A small network was shown many inputs. Here are its activations along a few directions, one row for each input.
Each table varies a few parts of the input and shows all the possible inputs, shuffled.
Descriptions start from the smaller parts, as in this example, which fits no table here: one of 6 places along a line, together with either a single point or one of 9 places around a ring or (one of 2 separate values, together with one of 5 places around a ring).
Shared parts are said once, and a part with two or three values counts as separate values.
(in the rows, 100 means zero)

Other details of the inputs vary at random and push rows far along three fixed directions, the same in every table; ignore that.

Rows:
r1: 92 69 102 78 70 126 132 93 145 163 96
r2: 142 93 63 116 112 126 93 114 130 108 124
r3: 86 90 81 135 134 81 72 85 114 142 59
r4: 121 78 79 99 81 128 135 97 139 147 101
r5: 119 96 92 105 120 115 106 100 119 120 105
r6: 106 110 102 73 112 108 85 126 104 55 120
r7: 111 76 88 171 112 82 29 76 129 137 98
r8: 139 100 83 90 111 140 102 101 136 96 123
r9: 120 106 98 127 94 100 59 94 117 88 113
r10: 116 106 78 112 130 109 52 129 112 80 128
r11: 119 87 116 112 66 108 112 83 125 150 113
r12: 76 82 92 146 158 57 57 86 95 115 60
r13: 82 92 76 134 141 74 63 88 108 109 61
r14: 78 85 113 88 92 79 142 106 65 93 75
r15: 78 111 135 92 61 81 128 90 91 118 79
r16: 84 77 112 90 89 80 150 102 70 112 81
r17: 130 92 82 104 135 104 69 94 99 73 111
r18: 108 128 118 83 67 93 116 105 93 81 108
r19: 80 62 90 136 120 82 82 87 119 115 67
r20: 81 44 77 140 112 73 79 73 106 128 64
r21: 137 108 77 104 124 121 86 104 122 112 115
r22: 126 116 79 90 110 120 107 131 108 50 123
r23: 120 106 98 126 94 100 59 93 117 88 113
r24: 87 87 100 108 88 123 124 73 121 139 121
r25: 110 112 105 105 77 91 93 93 107 96 105
r26: 125 124 84 74 107 127 84 132 112 82 130
r27: 126 117 88 122 99 96 50 98 112 66 121
r28: 104 104 88 79 95 119 80 104 83 73 116
r29: 113 97 114 63 93 118 122 120 111 98 129
r30: 109 99 85 90 90 120 107 103 76 69 107
r31: 105 97 96 68 87 96 138 111 77 63 104
r32: 66 102 118 77 105 69 105 115 62 82 82
r33: 72 97 108 164 117 47 42 86 90 121 69
r34: 103 124 115 52 104 100 144 108 88 68 97
r35: 110 127 84 90 121 100 74 135 94 84 118
r36: 129 124 105 90 76 108 93 103 108 70 130
r37: 125 109 89 87 100 130 121 128 115 67 121
r38: 132 103 79 110 132 131 56 96 91 66 121
r39: 124 91 115 108 67 118 105 84 131 133 116
r40: 91 76 107 81 77 121 129 100 134 157 98
r41: 65 82 83 161 140 66 65 105 98 107 55
r42: 121 44 92 99 60 153 137 68 129 163 108
r43: 124 105 93 64 106 105 116 97 90 69 112
r44: 130 133 114 100 90 109 82 117 95 58 132
r45: 59 117 98 128 135 79 74 94 68 63 96
r46: 134 100 92 111 81 112 69 87 132 94 130
r47: 105 55 112 84 69 136 153 56 117 188 91
r48: 77 71 82 122 126 70 44 90 98 100 80
r49: 74 103 123 78 109 65 141 96 55 109 67
r50: 53 76 84 149 116 82 76 61 113 143 82
r51: 69 104 109 66 97 68 108 110 65 76 83
r52: 95 140 130 84 74 85 117 115 73 67 99
r53: 80 106 92 83 81 87 153 107 97 122 67
r54: 72 101 137 49 78 97 154 116 91 110 91
r55: 133 110 99 127 101 109 50 101 116 79 129
r56: 129 132 102 94 84 104 82 110 100 54 129
r57: 123 115 91 103 118 116 109 139 96 62 124
r58: 64 116 143 102 71 66 123 96 75 119 69
r59: 118 88 110 108 63 113 103 79 134 134 107
r60: 54 121 106 67 89 70 126 116 80 121 62
r61: 90 121 113 56 85 118 114 119 61 64 109
r62: 119 128 113 97 83 103 86 109 99 65 122
r63: 78 81 81 138 136 85 49 71 83 108 62
r64: 56 108 115 75 106 64 106 116 77 82 72
r65: 103 68 102 101 70 140 148 62 141 178 136
r66: 86 130 113 64 88 115 147 100 77 64 131
r67: 115 79 96 111 115 113 98 107 120 89 107
r68: 110 101 112 65 101 115 136 96 112 95 100
r69: 63 102 118 83 109 59 106 116 53 91 80
r70: 65 129 102 76 103 78 105 126 79 97 73
r71: 115 99 90 109 108 119 94 111 69 71 115
r72: 115 86 83 93 102 124 93 74 102 108 100
r73: 60 118 108 74 96 78 116 122 81 95 76
r74: 122 116 125 94 68 108 121 105 101 109 122
r75: 142 103 64 96 117 128 83 95 139 106 115
r76: 134 132 116 100 89 109 87 118 93 67 140
r77: 135 104 88 100 140 118 72 106 116 63 121
r78: 66 122 136 109 82 61 109 101 69 105 70
r79: 129 117 98 131 106 101 50 107 107 71 122
r80: 134 82 87 116 125 118 87 114 120 80 126
r81: 68 122 96 94 101 73 132 121 74 93 60
r82: 127 114 68 113 136 112 62 104 118 85 102
r83: 39 107 119 126 122 65 110 86 58 111 80
r84: 57 91 124 79 88 71 159 104 83 106 57
r85: 102 135 115 69 112 108 135 126 80 71 98
r86: 66 102 105 100 95 87 117 103 49 81 66
r87: 90 73 93 91 64 131 145 56 142 163 122
r88: 102 59 106 99 72 148 146 55 146 169 129
r89: 69 77 85 138 128 82 32 89 80 109 73
r90: 103 67 98 93 81 128 100 84 107 147 111
r91: 106 141 135 86 78 89 118 123 69 72 116
r92: 72 65 90 126 127 62 79 64 96 132 49
Each input here is: one of 4 places along a line, together with either one of 2 separate values or one of 6 places along a line or (one of 3 separate values, together with one of 5 places along a line).
Question: Changing only the place on the line of 4 turns r35 into r70. The same change can be made to r2. Which row results?
Answer: r81
Question: Changing only the place on the line of 4 turns r18 into r39. The same change can be made to r87. Which row results?
Answer: r24
Question: Change only the choice among 2 separate values in r50. List by row number the other rows that result.
Answer: r45
Question: Change only the place on the line of 5 in r29. List by row number the other rows that result.
Answer: r10, r35, r69, r90

Rows:
r93: 89 109 86 119 138 82 68 109 82 72 89
r94: 96 147 112 90 111 80 83 131 58 35 106
r95: 130 77 90 115 86 123 86 84 142 129 121
r96: 101 145 115 85 101 93 103 128 65 45 113
r97: 70 118 112 82 106 75 120 116 66 81 75
r98: 100 107 101 116 106 91 84 100 97 92 100
r99: 94 94 103 112 93 91 89 91 109 116 94
r100: 83 97 123 56 68 104 171 100 96 129 84
r101: 125 78 77 109 107 125 87 91 132 115 115
r102: 88 103 99 129 112 77 68 99 93 96 87
r103: 132 113 104 82 81 131 111 106 113 88 138
r104: 111 83 70 132 134 101 49 97 118 95 103
r105: 70 83 123 100 69 84 135 80 105 158 71
r106: 59 98 99 115 123 62 86 100 79 103 60
r107: 139 103 110 68 64 143 134 102 126 107 144
r108: 88 107 86 114 132 81 65 111 83 74 87
r109: 100 95 102 110 92 95 91 93 110 112 97
r110: 136 116 90 70 104 132 103 122 104 61 136
r111: 122 74 92 118 88 121 92 75 142 141 115
r112: 125 96 90 85 108 132 97 99 80 53 140
r113: 133 128 99 88 99 116 84 121 96 52 135
r114: 122 68 78 108 103 123 85 84 139 131 109
r115: 64 89 116 113 87 71 106 83 95 141 64
r116: 95 86 93 107 109 98 104 93 107 116 87
r117: 116 91 81 141 120 97 48 90 119 99 107
r118: 93 93 103 116 91 93 96 88 108 123 92
r119: 68 113 117 80 99 80 134 112 70 96 75
r120: 97 139 110 95 109 82 83 125 66 48 103
r121: 83 121 138 62 63 97 167 106 78 109 93
r122: 126 69 78 106 99 131 98 84 141 132 116
r123: 124 76 79 105 105 122 85 91 132 117 112
r124: 67 70 109 96 82 91 142 77 109 165 63
r125: 109 118 108 66 96 115 137 117 87 77 112
r126: 142 107 95 59 85 150 134 113 117 84 145
r127: 95 84 89 111 114 99 96 91 109 117 89
r128: 79 96 124 57 69 102 170 99 94 131 82
r129: 58 82 114 125 98 73 92 71 65 110 72
r130: 97 88 93 102 106 101 102 99 107 111 93
r131: 85 113 93 139 125 68 51 104 82 77 84
r132: 61 97 100 118 121 62 92 102 76 104 58
r133: 120 93 82 130 113 102 49 94 122 93 115
r134: 107 134 120 68 83 105 122 121 81 64 120
Question: Describe the family of inputs behind these rows.
Answer: one of 2 separate values, together with either a single point or (one of 4 places along a line, together with one of 5 places along a line)
Question: Changing only the choice among 2 separate values turns r120 into r114. The same change can be made to r113. Which row results?
Answer: r123
Question: Changing only the choice among 2 separate values turns r108 into r115. The same change can be made to r126. Which row results?
Answer: r103
Question: Change only the choice among 2 separate values in r119. List by row number the other rows that result.
Answer: r107
